Each row below holds a small network's activations on one input, seen along a few directions.
Each table varies a few parts of the input and shows all the possible inputs, shuffled.
Descriptions start from the smaller parts, as in this example, which fits no table here: ring(5) and (point or ring(11) or (values(3) and line(6))).
Shared parts are said once, and a part with two or three values counts as separate values.

Other details of the inputs vary at random and push rows far along two fixed directions, the same in every table; ignore that.

A family of inputs:
R1: [  1 -20 -30  15 -31  -3   9 -32   7  28 -10 -14  11]
R2: [  0  -1  -7   3  11  19   9  -1 -18  32  11  -5  14]
R3: [-13   2  -8   4  17  10  13   4 -11  33   7  -5  14]
R4: [  5 -28 -25  15 -36   2   6 -34   7  28  -8 -12  12]
R5: [-11   9 -10   1   8  26   0   6  -4  36  14 -11   3]
R6: [ 12   2  19  -1 -28 -38 -20 -16  24 -50 -13  14 -20]
R7: [-10  20  -6   1  40  24  11  20 -30  32  17  -3  14]
R8: [-10  18   7   3  47  26   5  31 -18  19  28  10   9]
R9: [  9  14  21   2  -7 -45 -14   0  24 -48 -22  26 -33]
R10: [  6 -44 -34  -6 -43   6   1 -27   5  20 -26 -32  26]
R11: [ 12  14  10   9 -15 -39 -19  -4  22 -53 -24  23 -34]
R12: [ 15  13  13   1  -8 -41 -14   1  30 -52 -15  26 -30]
R13: [  7  33  29  -6  38  -5 -16  32 -12 -37   0  26 -21]
R14: [-13  17  -7   1  43  25  12  27 -18  29  23  -1  16]
R15: [  9  11  24  -3  -5 -32 -19  11  19 -54  -1  30 -27]
R16: [ -8  -9  -7   3  -3  13   7 -11  -9  28  17 -16  23]
R17: [-13 -13 -17   6   3  26   7   1 -22  37  15 -15  22]
R18: [ 13  11  22  -5  -9 -32 -19   1   7 -49  -8  25 -28]
R19: [-12   1  -1   2   7  22  14  -2 -12  22  20 -16  14]
R20: [ -5  -4  -6   0   8  17   7   2 -23  29  18  -6  14]
R21: [  3  10  30  -4  -3 -32 -17   9  12 -47  -8  27 -27]
R22: [-15  -8   0   1  12  15   9   6 -17  32  18  -5  15]
R23: [ 17 -39 -37  -5 -54 -13   7 -48  27  18 -38 -39  27]
R24: [-9 -6 -7  0  9 23 17  8 -8 25 23 -9 11]
R25: [ 17  -9  10  -1 -41 -39  -8 -18  38 -52 -16  17 -32]
R26: [  9 -28 -32 -12 -48   3  -6 -30  27  21 -30 -31   8]
R27: [-19  34  24 -16  84  39  -2  67 -39   5  13   6  12]
R28: [-20  18   7   7  36  31   8  28 -30  11  27   2  -3]
R29: [ -9 -14 -15  -2   9  24  12   5 -13  39  22 -13  26]
R30: [  3 -15 -22  10 -29  -7  11 -37  14  27  -6 -19  18]
R31: [  7  39  25  -4  33 -20 -15  29  -5 -45  -5  28 -29]
R32: [ 16 -34 -23  -6 -41  -3   2 -36  20  13 -29 -30  26]
R33: [-18   1   4   0  23  24  17  14 -20  28  20  -7   8]
R34: [ 11  -3   9   4 -37 -32 -13 -17  24 -52 -21  14 -34]
R35: [-16  34  17 -21  70  43   4  59 -46  -2  19  -1   5]
R36: [ -7  57  50  14  50 -11 -16  31  -8 -42  31  45 -32]
R37: [ 21 -50 -36  -8 -52  -4   6 -37  29  21 -31 -29  27]
R38: [ -8  -4  -9  -2   9  28  18   2 -24  34  18 -14  13]
R39: [ 10  10  24  -1 -23 -33 -13 -12  25 -58 -12  15 -31]
R40: [  6   5  26  -2 -18 -35  -9  -4  22 -52 -15  22 -37]
R41: [ 13 -38 -31  -1 -41   0  -1 -31  14  13 -33 -24  17]
R42: [ -9  -5  -2   4  16  17  10   3 -12  34  10  -3  15]
Description of these inputs: values(2) and (point or (line(4) and values(5))).
Changing only the values(2) part turns R34 into R28. The same change can be made to R12. Which row results?
> R14
Changing only the values(2) part turns R35 into R38. The same change can be made to R23. Which row results?
> R30
Start at R14 and move only the line(4) part, one step at a time. The first step leads to R8. Which rows follow, in order?
> R29, R24
Change only the values(5) part in R18. List by row number the other rows that result.
> R6, R10, R15, R21
